Each row below is a small network's average activation on inputs in which a field has the value named, seen along a few directions.
Values that are neighbours, or in one group, have similar rows; names and order tell nothing.
(in the rows, 500 means zero)
Random noise pushes rows far along 5 fixed directions. That doesn't count. These rows show it; they differ only by the noise:
[307 408 475 756 697 504 250 969 366 640 657 478  17 333 666]
[587 764 496 626 619 670 523 605 365 684 691 440 650 315 575]
[310 616 269 545 435 402 485 559 587 488 472 448 355 360 637]
[575 680 434 529 520 566 569 730 408 533 442 392 284 396 574]
[435 900 500 212 350 526 714 489 216 560 241 242 648 470 520]
[325 328 646 286 594 605 510 540 228 374 589 452 494 705 462]
[791 932 237 562 403 591 759 420 687 498 467 435 641 293 570]


Field Kidir:
b5: [645 624 263 541 247 396 660 415 791 366 260 316 548 448 469]
b9: [638 564 562 380 586 605 541 237 545 392 678 698 823 605 373]
b1: [457 554 464 772 669 457 375 776 433 821 461 277 223 290 599]
b4: [538 270 574 552 403 467 333 552 475 468 435 675 534 523 448]
b11: [698 322 579 553 536 469 521 528 612 452 528 823 275 603 462]
b3: [408 461 518 581 480 417 380 604 471 744 331 347 498 403 529]
b7: [136 590 502 315 484 453 407 281 342 649 366 310 744 540 509]
b13: [673 616 573 704 583 467 279 840 472 738 538 603  45 250 592]
b8: [503 501 380 372 516 535 621  98 759 254 540 666 739 626 490]
b6: [172 158 548 477 295 251 417 455 609 438 441 592 500 632 467]
b12: [314 569 422 476 528 415 452 463 603 485 495 427 445 442 535]
b2: [758 762 610 759 454 498 559 678 343 826 325 322 572 324 521]
b10: [380 475 439 651 333 210 309 466 710 549 536 664 401 325 549]
The values of Kidir form a ring.
Fewest steps between b7 and b2?
Answer: 4
A walk along Kidir starts at b12 and steps to its neighbour b8. Put b9, b1, b3, b10 in the order it reaches them.
Answer: b9, b10, b3, b1

Field Sanob:
w11: [817 401 496 600 570 642 639 472 626 415 568 552 546 591 425]
w12: [487 445 590 434 548 585 529 554 389 533 528 423 569 571 443]
w3: [405 559 629 399 455 507 489 467 364 528 513 534 621 551 493]
w10: [314 410 313 561 509 403 407 556 668 435 481 472 284 463 576]
w2: [539 486 626 505 480 475 510 545 347 611 406 417 549 534 490]
w9: [372 539 440 564 466 364 434 636 505 505 427 479 205 425 553]
w4: [390 594 617 395 485 489 458 554 247 647 455 428 627 516 488]
w7: [263 538 447 630 529 445 345 573 509 643 604 495 513 298 571]
w1: [742 659 420 499 534 649 627 324 631 449 608 538 628 462 511]
w8: [350 258 564 638 757 551 250 755 439 543 704 530 156 479 527]
w5: [516 351 519 440 459 426 508 519 521 380 389 618 338 582 481]
w6: [894 598 457 594 435 550 614 463 646 431 459 556 554 456 488]
The values of Sanob form a 3 by 4 grid.
Which values are neighbours of w12? Give them in the order they are listed.
Answer: w11, w10, w7
Which values are neighbours of w5? Give them in the order they are listed.
Answer: w3, w6
Which values are neighbours of w1? Give them in the order they are listed.
Answer: w9, w8

Field Fon:
u1: [612 230 590 402 445 440 535 560 528 266 338 643 185 706 441]
u7: [572 441 522 686 739 715 443 528 543 559 781 475 565 464 519]
u12: [741 603 552 422 377 515 691 529 432 465 292 442 503 546 437]
u8: [727 455 453 508 454 540 603 418 657 347 533 587 527 559 449]
u2: [418 573 475 355 509 542 551 401 453 499 532 443 618 555 480]
u10: [532 459 481 592 455 503 451 636 519 590 465 435 442 471 509]
u4: [694 711 542 613 567 601 561 706 412 644 446 331 483 387 506]
u9: [311 680 433 407 376 360 511 404 521 522 391 474 511 400 523]
u11: [492 581 436 437 551 626 523 299 560 468 650 591 607 460 471]
u5: [396 659 435 509 413 366 452 397 508 523 446 575 585 410 576]
u3: [476 387 505 608 482 400 424 586 548 564 431 484 494 465 593]
u6: [922 225 674 509 760 772 614 659 442 315 716 596 326 727 316]
A value of Fon combines one of 3 hidden first parts with one of 4 second parts; all combinations occur once.
Changing only the second part turns u5 into u11. u8 has the same second part as u5; what does that change turn u8 into?
Answer: u2
Changing only the second part turns u12 into u6. u1 has the same second part as u12; what does that change turn u1 into?
Answer: u9
